These are the activations of a small neural network, seen along a few directions. Each row is one input.
In each table, some parts of the input vary, and every possible input appears once, in random order.
Descriptions start from the smaller parts, as in this example, which fits no table here: line(4) and (point or line(9) or (values(3) and ring(5))).
Shared parts are said once, and a part with two or three values counts as separate values.

A family of inputs:
R1: 37; -42; 61; 69; 12; -3; 55; 25; -2; 29; -7; 67; -52; 7; 47; 0; 17; 71; -35
R2: -5; -6; -8; 11; 2; 3; -9; 4; -35; 11; -1; 21; -21; 26; -14; -32; 31; -11; -19
R3: -4; 12; -42; -77; 3; -27; -31; -31; 24; -18; -24; -26; 16; -33; 3; 7; -11; -46; 23
R4: -17; 15; -18; 11; -14; 22; -2; 2; 11; -54; 21; -34; 51; -8; -12; 58; -32; -15; 28
R5: 17; 19; -36; -63; 19; -8; -52; -2; 15; -25; -3; -13; 47; -34; -30; 38; -26; -51; 37
R6: -11; 3; 32; 26; 4; -30; 16; -4; -3; 39; -20; 17; -33; 9; -27; -13; 48; -4; -16
R7: 24; 20; -36; 11; 30; 28; -16; 5; -6; 16; 9; 23; 14; 8; -29; 0; -35; 16; 36
R8: 33; -23; 17; 74; -4; 31; 41; 37; -48; -11; 7; 57; -46; 30; 31; -22; 8; 76; -44
R9: 38; -9; -10; 73; 9; 52; 29; 16; 5; 17; 0; 26; -46; 25; 50; -25; -46; 104; -15
R10: 27; -23; -12; 14; 4; 41; 8; 4; 22; -16; 26; -6; 54; 0; 7; 29; -44; -5; 24
R11: -9; 0; -22; 17; -29; 33; 40; -21; 22; -11; 7; -32; 14; 5; 16; -6; -18; 9; 0
R12: -44; -17; 16; 0; -42; -23; -2; 3; -13; -51; 14; -31; 20; 13; 11; 16; 9; -35; -16
R13: -9; -49; 62; 9; -30; -28; 28; -8; 28; 18; 0; 4; 6; 0; 14; 11; 19; -15; -22
R14: 2; 38; -47; -29; 31; 8; -15; -11; -10; 7; -32; -15; -17; -26; -17; -32; 12; 1; 23
R15: -12; 14; 39; -37; 20; -49; -23; -1; -11; 51; -31; 8; -31; -14; -32; -18; 38; -6; -7
R16: -40; 7; -24; -11; -41; 13; 14; -30; 18; -44; -5; -36; 18; -10; 20; 32; -13; -7; 9
R17: 5; -11; -5; -44; 43; -19; -43; 16; -26; 23; -3; 3; -8; -1; 8; -40; 32; -35; -2
R18: -37; 21; 44; -62; -15; -71; -25; -16; 24; 28; -8; -26; -7; -12; -32; 8; 25; -49; -15
R19: 3; 22; -47; 18; 18; 20; 18; -17; 2; 13; -13; -4; -20; 6; -1; -30; -1; 10; 18
R20: 14; 47; -35; -30; 55; 29; -41; 17; 0; 33; 18; -7; 17; -14; -28; -13; -21; -3; 38
R21: -59; -14; 65; -13; -46; -43; 9; -17; 29; 5; 12; -20; 1; 1; 9; 33; 11; -21; -17
R22: 84; -9; -7; 68; 28; 65; 24; 19; -12; -7; 22; 67; -2; 5; 40; 18; -35; 89; 18
R23: -25; 16; -4; -58; -19; -41; -42; -2; -19; -26; -7; -26; 7; -4; -33; -5; 28; -60; -18
R24: -12; -28; 16; 24; -37; -5; 19; 10; -17; -23; 17; -17; 16; 23; 1; -15; 6; -14; -27
Q: What is each input in this table made of?
A: line(4) and (point or ring(5))
Q: Changing only the line(4) part turns R16 into R21. The same change can be made to R11. Which row results?
A: R13
Q: Which other rows does R1 become when the line(4) part takes its other values? List them by row number.
A: R8, R9, R22
Q: Start at R7 and move only the ring(5) part, one step at a time. The first step leads to R10. Which rows follow, in order?
A: R4, R5, R20

A family of inputs:
R25: -4; -68; 45; 74; -80; 23; 63; -2; 2; -57; 25; 22; 11; 29; 62; 49; -31; 55; -36
R26: -36; -4; 60; -23; -10; -56; -6; 4; 16; 22; -18; -8; 12; -15; -60; 19; 52; -58; -12
R27: 69; 27; -55; 70; 42; 72; 32; -1; -1; 28; -17; 40; -36; -2; 12; -26; -27; 102; 24
R28: -70; 60; -79; -93; -38; 11; -35; -35; 27; -59; 29; -100; 81; -16; -42; 32; -72; -73; 47
R29: 61; 14; -71; 69; 43; 76; 37; -3; -16; 24; -15; 33; -39; 10; 23; -55; -27; 88; 21
R30: 73; 11; -40; 68; 50; 82; -12; 47; -46; 12; 41; 47; -12; 33; 20; -39; -36; 78; 5
R31: -60; 62; -67; -90; -35; 11; -49; -40; 41; -52; 24; -98; 85; -24; -43; 51; -71; -72; 51
R32: -56; 58; -55; -88; -23; 5; -52; -30; 54; -45; 20; -91; 92; -31; -47; 71; -74; -69; 60
R33: -1; -65; 41; 77; -78; 24; 65; 0; 3; -62; 24; 4; 8; 27; 69; 31; -21; 48; -38
R34: 81; 15; -30; 69; 55; 77; -14; 45; -34; 19; 39; 53; -6; 22; 11; -20; -37; 79; 12
R35: -8; -80; 35; 76; -74; 22; 69; -6; -4; -56; 26; 19; 11; 38; 72; 29; -29; 42; -30
R36: -67; 62; -71; -95; -39; 9; -37; -36; 30; -58; 26; -98; 83; -23; -48; 41; -73; -73; 46
R37: 1; -66; 56; 81; -69; 21; 62; 1; 19; -50; 24; 26; 15; 16; 59; 68; -28; 52; -24
R38: 86; 12; -23; 69; 59; 74; -13; 48; -27; 24; 37; 58; -6; 19; 10; -9; -38; 81; 18
R39: -44; 43; -28; -114; 36; -54; -63; -8; -13; 12; -24; -45; -3; -29; -36; -36; 56; -99; 5
R40: 78; 12; -33; 65; 49; 79; -13; 45; -43; 15; 38; 51; -10; 27; 13; -30; -39; 80; 5
R41: -51; -3; 36; -26; -23; -46; 4; -2; -12; 9; -10; -19; 0; 10; -47; -13; 53; -61; -32
R42: -4; -56; 85; 15; -11; -71; 22; 0; -8; 29; -27; 38; -57; 5; 44; -13; 63; 7; -44
R43: -36; 42; -20; -109; 31; -62; -64; -13; -5; 11; -31; -35; -8; -30; -42; -24; 52; -95; 7
R44: -12; -72; 66; 11; -11; -71; 28; 1; -24; 29; -23; 35; -60; 21; 56; -41; 60; -2; -49
R45: -57; 60; -62; -90; -30; 8; -48; -35; 48; -47; 23; -93; 85; -27; -44; 63; -73; -70; 55
R46: 73; 24; -39; 75; 54; 69; 28; 7; 12; 31; -22; 44; -30; -14; 9; -7; -27; 101; 35
R47: -38; -2; 54; -26; -15; -55; 2; -4; 8; 20; -16; -9; 6; -4; -56; 16; 52; -59; -18
R48: 1; -61; 99; 17; -1; -78; 18; 7; 5; 35; -32; 45; -51; -2; 41; 6; 61; 10; -34
R49: 75; -3; -48; 66; 56; 77; -9; 42; -49; 17; 41; 48; -11; 38; 21; -49; -39; 71; 10
R50: 85; 11; -16; 72; 67; 73; -17; 53; -20; 24; 33; 59; 0; 12; 7; -2; -38; 81; 22
R51: 2; -56; 93; 11; -11; -67; 26; 1; 10; 34; -26; 40; -54; 1; 42; -6; 56; 9; -45
R52: -9; -59; 74; 7; -20; -62; 29; 2; -10; 27; -20; 33; -61; 19; 51; -34; 54; 11; -59
R53: -68; 48; -83; -93; -34; 13; -44; -42; 26; -55; 26; -104; 81; -10; -32; 22; -72; -86; 49
R54: -29; 43; -5; -101; 49; -67; -67; -3; 17; 21; -34; -27; 3; -45; -49; 5; 50; -94; 22
R55: 71; 28; -46; 72; 45; 73; 33; 3; 6; 31; -20; 43; -34; -10; 12; -15; -26; 98; 30
R56: -48; -17; 31; -30; -22; -51; 4; -8; -13; 14; -13; -18; 2; 9; -46; -30; 54; -74; -22
R57: -44; 32; -35; -117; 41; -57; -60; -12; -16; 17; -25; -45; -1; -25; -34; -45; 54; -110; 10
R58: 12; -65; 61; 82; -62; 14; 59; 8; 28; -47; 18; 17; 20; 9; 57; 70; -25; 52; -23
R59: -5; -57; 81; 6; -21; -63; 26; 1; -7; 28; -23; 34; -58; 11; 44; -25; 53; 11; -59
R60: -40; -1; 47; -26; -22; -52; -2; -6; 3; 17; -15; -13; 6; -5; -57; -1; 55; -60; -20
R61: 66; 24; -58; 66; 35; 74; 33; -1; -10; 23; -18; 37; -40; 3; 14; -35; -29; 103; 17
R62: -43; -5; 45; -31; -29; -51; -1; -6; -6; 12; -16; -16; 1; 0; -54; -10; 53; -60; -27
R63: -31; 44; -9; -114; 44; -62; -65; -10; 7; 23; -30; -35; 3; -43; -45; -6; 56; -97; 19
R64: -1; -64; 47; 79; -74; 21; 62; -2; 11; -52; 26; 24; 15; 24; 59; 58; -29; 54; -29
R65: 60; 26; -64; 69; 36; 79; 35; 2; -13; 20; -16; 33; -40; 6; 21; -45; -26; 97; 17
R66: -33; 47; -20; -104; 38; -62; -64; -10; 4; 16; -29; -32; -2; -36; -46; -14; 52; -95; 12
Q: Changing only one part turns R31 into R45. The same change can be made to R66. Which row results?
A: R63
Q: What is each input in this table made of?
A: line(6) and (values(2) or line(5))
Q: Which other rows does R61 become when the values(2) part takes its other values? List them by row number.
A: R40
Q: Start at R58 and move only the line(5) part, one step at a time. The first step leads to R48. Which rows follow, in order?
A: R26, R54, R32
Q: Which other rows does R61 become when the line(6) part takes its other values? List them by row number.
A: R27, R29, R46, R55, R65

A family of inputs:
R67: 29; -14; -11; 21; 55; 31; 11; 15; -21; 52; -12; 49; -42; 14; 18; -56; 12; 33; 0
R68: -33; 3; -2; -37; -7; -44; 5; 0; -1; -17; -19; -25; -17; -8; -1; -21; 40; -54; -34
R69: 76; 8; -4; 74; 17; 52; 9; 26; -25; 25; 31; 25; 3; 16; -6; -12; -33; 80; 5
R70: 5; 34; -48; 27; -44; 58; 5; -41; 13; -25; 6; -21; 20; 3; -14; 26; -46; 39; 26
R71: -28; 7; 31; -49; -11; -38; -20; -9; -3; 1; -21; -43; 12; -29; -26; 2; 59; -51; -8
R72: -24; 27; -15; -83; 44; -34; -63; 4; -3; 33; -7; -2; 11; -4; -53; -20; 31; -78; 12
R73: -27; -6; 20; -76; -5; -48; -37; -3; 9; -1; -6; -23; 19; -12; -22; 3; 46; -89; -22
R74: -45; 42; -39; -45; -24; 37; -36; -17; 11; -38; 28; -59; 54; -12; -21; 35; -34; -37; 33
R75: -26; -38; 59; 10; -40; -56; 42; -13; 8; -15; -12; 9; -4; -8; 11; 43; 16; -9; -12
R76: 63; -39; 42; 83; -1; 7; 36; 38; -39; -1; -2; 42; -18; 5; 6; -20; 34; 56; -30
R77: -30; 36; -37; -44; 42; -30; -21; 7; -13; 17; -20; -4; -26; 0; -33; -44; 24; -43; -1
R78: -15; 36; -33; -75; 17; -12; -56; -7; 22; 7; 23; -36; 39; -7; -34; 6; -20; -70; 25
R79: 43; 28; -23; 55; 34; 26; 3; 5; 25; 9; 0; 11; -15; -5; 11; 20; -24; 48; 20
R80: -15; 40; -41; -55; 11; -2; -21; -4; 11; 3; 14; -41; 11; -7; -15; -25; -33; -23; 9
R81: -1; 18; -42; -10; -10; 39; 5; -7; 5; -48; 17; -8; 37; -15; 8; 40; -57; 12; 32
R82: 53; -16; -24; 76; -7; 80; 20; 36; -30; -37; 39; 20; 38; 25; 14; 10; -65; 81; 9
R83: 23; 43; -22; -13; 15; 11; -5; -16; 10; 15; 8; -4; 3; -20; -11; 18; -23; 14; 29
R84: -11; -77; 60; 41; -33; -7; 57; 1; 7; 8; 5; 31; -16; 28; 59; -7; 4; 27; -32
R85: 27; 7; -8; 30; 66; 5; -15; 26; -5; 29; -21; 52; -50; 3; 15; -17; 18; 30; 1
R86: -34; -43; 46; 12; -61; -38; 19; -30; 8; -4; -7; 10; -28; 26; 38; 9; 13; 2; -33
R87: 27; 31; -36; 7; -4; 18; -10; -29; 7; 18; -5; -13; -8; -2; -7; -13; -26; 33; 23
R88: 5; 15; -35; 1; 34; -11; -20; -10; -21; 27; -30; 30; -50; 12; -2; -41; 24; 4; 7
R89: 11; 0; 31; -15; -9; -25; 14; -9; -2; 5; -19; 11; -18; -27; 0; 14; 45; -5; -15
R90: 26; -46; 24; 27; 5; 16; 38; 10; -6; 15; -10; 31; -31; 8; 50; -36; 32; 25; -29
R91: 20; 16; -26; 38; -5; 73; -1; 5; 25; -28; 22; 8; 19; 5; 28; 41; -57; 58; 13
R92: -70; -35; 64; -51; -42; -61; -11; -10; 4; -11; 1; -39; 20; -2; 7; 22; 22; -58; -19
R93: 38; -5; -30; 28; 31; 52; 18; 2; 5; 26; 17; 14; -10; 16; 38; -29; -36; 44; 12
R94: -33; 23; -17; -63; 52; -34; -50; 11; -22; 17; -20; -17; 1; -15; -31; -30; 36; -54; 22
R95: -24; 44; -44; -27; -36; 37; 4; -16; 16; -35; 13; -57; 49; -18; -45; 15; -54; -5; 22
R96: 9; -7; 4; 25; -23; -25; 17; -24; -3; -4; -37; 4; -37; -3; 6; -10; 48; 3; -17
R97: 37; -25; 35; 44; 10; -12; 22; 20; 9; -3; -30; 25; -28; -19; 23; 6; 37; 36; -19
R98: 55; -2; 7; 58; 47; 34; -8; 40; -50; 44; 14; 68; -43; 28; -4; -42; 15; 55; -16
R99: 28; -7; -43; 65; -8; 80; 51; -6; 8; -24; 9; -4; 33; 6; 9; 13; -55; 59; 29
R100: 6; 16; -17; -28; 55; -20; -16; 10; -22; 22; -20; 36; -30; -13; -5; -17; 20; -8; 15
R101: -55; -27; 46; -14; -51; -68; 36; -10; 11; -20; -18; -35; 8; -2; -16; 9; 10; -39; -26
R102: -32; 23; -48; -53; -17; 16; -35; -6; 20; -48; 23; -47; 73; -11; -39; 37; -49; -66; 36
R103: 14; -64; 78; 78; -40; -4; 38; 26; -22; -2; 33; 52; -17; 42; 37; 5; 8; 50; -47
R104: -68; -27; 53; -52; -44; -67; -17; -20; 25; -7; 11; -23; 22; 15; -14; 39; 22; -95; -27
R105: -17; 43; -31; -38; 18; -12; -33; -9; 7; -4; 1; -58; 33; -25; -37; 5; -8; -38; 42
R106: -7; -61; 76; 31; -28; -26; 24; 14; 22; -3; 0; 32; -18; 10; 55; 25; 3; 36; -34
Q: Changing only one part turns R77 into R72. The same change can be made to R80. Which row results?
A: R78
Q: What is each input in this table made of?
A: line(5) and line(8)
Q: Which other rows does R100 become when the line(5) part takes its other values? List them by row number.
A: R75, R81, R83, R89
